A small network was trained on invented records. Each row is its activation on one of them, seen along a few directions.
Each row is followed by the record's values for the fields FEP, ZORUN, ROSAL, ZEDI.
A field that a record lacks is left out.
The largest differences between rows may come from other fields.
In the rows, 500 means zero.
Strong random noise was added to every row along 8 fixed directions; ignore it. To show where, here is one row again and again, with new noise each time:
[283 388 556 393 494 300 590 532 623 476 399 439 424 355 464 404 600 498
 563 411]
[385 465 485 650 352 454 412 627 573 359 683 478 572 526 557 503 356 345
 535 407]
[575 494 478 324 642 520 489 438 654 732 386 450 428 432 422 348 576 294
 500 790]
[400 565 495 510 458 580 444 566 654 631 447 400 602 487 513 303 487 219
 436 688]
[516 412 538 531 448 397 524 570 535 498 561 494 512 425 545 567 530 579
 523 411]
[510 486 624 553 308 475 477 617 543 616 481 451 674 424 601 536 517 526
 407 504]
[462 475 629 424 325 434 416 570 648 613 466 422 647 427 548 454 462 315
 432 641]
[424 502 523 490 463 542 449 538 570 610 506 445 530 432 475 420 460 362
 479 561]
[641 501 433 725 548 463 608 639 486 479 436 579 507 531 579 602 587 603
 490 428]
[395 412 471 498 544 415 504 499 495 442 509 553 313 429 385 518 438 476
 619 380]

[472 441 515 252 507 422 443 504 638 526 502 355 488 410 433 414 468 480
 581 545]
{ZORUN: degud, ROSAL: fepe, ZEDI: kedu}
[793 452 475 566 414 459 421 491 464 527 753 550 594 647 658 572 511 548
 528 596]
{FEP: muna, ZORUN: degud, ROSAL: fepe, ZEDI: zit}
[469 519 607 522 592 472 540 634 576 568 575 451 762 347 545 659 463 445
 334 432]
{FEP: zogi, ROSAL: fepe, ZEDI: kedu}
[610 433 502 504 428 437 485 415 440 403 501 614 351 630 522 495 598 666
 585 527]
{FEP: muna, ROSAL: gimod, ZEDI: kedu}
[628 582 390 835 244 702 313 528 397 490 690 570 495 744 595 442 373 483
 568 569]
{ZORUN: gibeb, ROSAL: fepe, ZEDI: kedu}
[338 532 431 701 385 632 427 514 434 527 640 495 493 555 490 355 459 538
 559 396]
{FEP: zogi, ZORUN: gibeb, ROSAL: fepe, ZEDI: kedu}
[678 453 462 504 401 362 462 517 578 301 732 508 517 600 680 597 580 457
 563 536]
{FEP: muna, ZORUN: gibeb, ROSAL: fepe, ZEDI: zit}
[382 666 389 719 754 472 662 570 492 365 280 579 673 631 514 429 560 518
 432 379]
{FEP: muna, ZORUN: degud, ROSAL: gimod, ZEDI: kedu}
[603 473 463 296 785 524 502 474 516 603 587 465 459 367 384 582 461 450
 502 511]
{FEP: muna, ZORUN: degud, ROSAL: fepe, ZEDI: zit}
[587 507 461 471 416 576 462 481 500 517 586 415 521 531 566 402 492 579
 503 577]
{ZORUN: degud, ROSAL: gimod, ZEDI: kedu}
[488 403 558 392 503 381 475 305 467 432 589 550 353 469 481 546 539 504
 592 486]
{FEP: muna, ROSAL: gimod, ZEDI: zit}
[551 382 512 279 550 368 514 466 626 508 659 380 491 438 533 471 547 467
 555 591]
{FEP: zogi, ZORUN: degud, ROSAL: fepe, ZEDI: zit}
[444 547 574 370 517 515 524 468 521 565 310 488 493 408 450 593 522 445
 380 544]
{FEP: muna, ROSAL: gimod, ZEDI: zit}
[503 473 587 508 253 525 338 440 407 544 598 565 484 536 474 529 400 570
 560 516]
{FEP: zogi, ZORUN: gibeb, ROSAL: fepe, ZEDI: kedu}
[553 474 430 442 438 598 301 358 400 635 492 545 259 572 340 501 315 529
 656 513]
{FEP: muna, ZORUN: degud, ROSAL: fepe, ZEDI: zit}
[491 443 467 294 535 543 366 350 542 507 750 437 469 503 402 425 381 337
 566 629]
{FEP: zogi, ZORUN: degud, ROSAL: gimod, ZEDI: zit}
[426 473 600 356 591 481 527 369 393 609 284 610 285 336 264 576 428 539
 518 445]
{ROSAL: gimod, ZEDI: kedu}
[719 478 489 411 528 621 377 386 395 592 636 584 308 510 395 647 343 398
 562 667]
{ZORUN: degud, ROSAL: fepe, ZEDI: zit}
[474 591 491 664 515 544 665 666 479 620 316 414 656 443 604 444 630 706
 381 394]
{ZORUN: degud, ROSAL: fepe, ZEDI: kedu}
[471 517 480 483 475 600 529 466 366 590 491 462 442 442 471 458 547 770
 525 428]
{ZORUN: degud, ROSAL: fepe, ZEDI: kedu}
[445 542 486 465 484 659 412 315 481 603 599 481 499 570 519 285 591 472
 518 676]
{FEP: muna, ZORUN: gibeb, ROSAL: gimod, ZEDI: kedu}
[634 487 427 621 663 429 455 533 527 403 703 569 619 578 531 664 356 312
 437 477]
{FEP: muna, ZORUN: degud, ROSAL: gimod, ZEDI: zit}
[607 598 429 767 482 641 465 475 382 446 484 651 476 709 527 479 485 529
 497 543]
{FEP: muna, ZORUN: gibeb, ROSAL: gimod, ZEDI: kedu}
[470 560 501 398 653 491 511 420 530 461 418 554 437 461 443 462 501 331
 473 573]
{FEP: muna, ROSAL: gimod, ZEDI: kedu}
[487 457 574 511 282 373 556 416 447 381 425 563 455 591 588 451 685 787
 566 483]
{FEP: zogi, ROSAL: gimod, ZEDI: kedu}
[660 541 600 472 402 546 537 527 416 700 249 517 621 517 544 530 610 764
 338 572]
{FEP: muna, ZORUN: degud, ROSAL: gimod, ZEDI: kedu}
[440 521 573 599 349 372 479 559 525 371 326 619 548 562 497 550 404 341
 474 514]
{FEP: muna, ROSAL: gimod, ZEDI: kedu}
[565 415 685 329 420 360 515 511 453 631 286 509 503 312 399 697 435 646
 480 391]
{ZORUN: degud, ROSAL: gimod, ZEDI: zit}
[564 464 477 502 368 438 476 410 584 468 536 487 482 621 592 327 633 535
 572 648]
{ZORUN: gibeb, ROSAL: gimod, ZEDI: kedu}
[730 506 401 771 343 455 501 654 486 370 632 505 690 686 705 562 490 716
 497 407]
{FEP: muna, ZORUN: degud, ROSAL: gimod, ZEDI: kedu}
[582 485 483 620 389 498 480 494 421 303 565 617 400 613 519 630 432 484
 566 465]
{ROSAL: gimod, ZEDI: zit}
[374 447 474 481 664 383 641 574 692 493 574 384 558 404 551 415 649 389
 478 465]
{FEP: zogi, ROSAL: fepe, ZEDI: zit}
[467 484 484 571 382 533 412 423 418 553 473 611 310 575 392 452 415 404
 611 542]
{FEP: zogi, ROSAL: fepe, ZEDI: zit}
[342 624 402 540 488 685 490 588 543 435 495 336 598 534 514 288 461 470
 470 484]
{ZORUN: degud, ROSAL: gimod, ZEDI: kedu}
[842 444 437 486 269 587 270 460 410 540 601 530 359 677 523 559 398 714
 637 592]
{FEP: muna, ZORUN: degud, ROSAL: fepe, ZEDI: kedu}
[739 495 461 542 504 638 524 455 462 635 618 484 458 514 577 495 626 607
 490 598]
{ROSAL: gimod, ZEDI: zit}

Here are new rows. What are their fields?
[481 495 592 375 265 420 305 423 547 344 648 485 652 599 595 450 365 400
 547 597]
{FEP: muna, ZORUN: degud, ROSAL: gimod, ZEDI: kedu}
[601 482 604 424 381 478 567 457 493 527 472 456 542 458 625 499 704 743
 461 564]
{ROSAL: gimod, ZEDI: kedu}
[514 420 562 377 579 434 534 435 487 418 566 537 373 404 421 658 452 484
 536 439]
{ROSAL: gimod, ZEDI: zit}
[536 507 563 319 661 400 475 550 617 442 452 476 593 392 385 692 276 214
 435 543]
{ZORUN: degud, ROSAL: gimod, ZEDI: zit}
[605 448 441 328 741 380 555 373 488 455 339 568 322 532 380 484 572 583
 599 560]
{FEP: muna, ZORUN: degud, ROSAL: gimod, ZEDI: kedu}
[388 579 363 641 507 460 558 629 580 422 211 538 483 689 468 359 511 339
 499 541]
{FEP: muna, ZORUN: degud, ROSAL: fepe, ZEDI: zit}
[390 526 421 541 530 436 665 603 520 418 253 446 423 503 489 409 647 626
 571 380]
{ZORUN: degud, ROSAL: fepe, ZEDI: zit}
[376 557 639 534 406 645 556 529 385 596 499 428 634 336 538 548 560 732
 360 354]
{ROSAL: gimod, ZEDI: kedu}
[469 516 554 524 645 612 595 493 375 568 583 520 518 336 437 663 510 617
 416 320]
{FEP: zogi, ROSAL: gimod, ZEDI: zit}
[436 558 547 611 709 626 578 601 451 597 654 355 822 345 577 631 538 773
 306 201]
{FEP: muna, ZORUN: degud, ROSAL: gimod, ZEDI: kedu}
[468 629 584 727 196 598 505 741 447 513 254 429 742 592 704 467 570 646
 338 460]
{FEP: muna, ZORUN: degud, ROSAL: fepe, ZEDI: kedu}
[222 575 547 545 339 629 487 504 513 570 507 387 545 496 521 277 554 425
 469 523]
{FEP: zogi, ROSAL: fepe, ZEDI: zit}
[550 401 474 530 482 228 476 546 446 205 501 708 271 546 429 736 386 485
 627 307]
{FEP: muna, ROSAL: fepe, ZEDI: kedu}
[167 433 507 285 590 408 640 515 643 513 412 287 460 293 438 242 609 511
 510 404]
{ZORUN: degud, ROSAL: gimod, ZEDI: kedu}
[467 401 496 415 439 455 367 418 484 475 591 550 512 519 440 510 323 512
 580 458]
{FEP: muna, ZORUN: degud, ROSAL: gimod, ZEDI: kedu}
[514 541 403 534 375 526 472 527 537 398 435 474 389 663 533 379 471 381
 596 643]
{ZORUN: degud, ROSAL: fepe, ZEDI: zit}
[505 544 358 654 500 590 344 515 444 290 718 561 474 637 432 550 179 355
 595 415]
{ZORUN: degud, ROSAL: gimod, ZEDI: kedu}
[497 622 518 601 330 589 329 517 430 615 331 590 566 607 411 476 241 308
 462 638]
{FEP: zogi, ZORUN: degud, ROSAL: fepe, ZEDI: kedu}
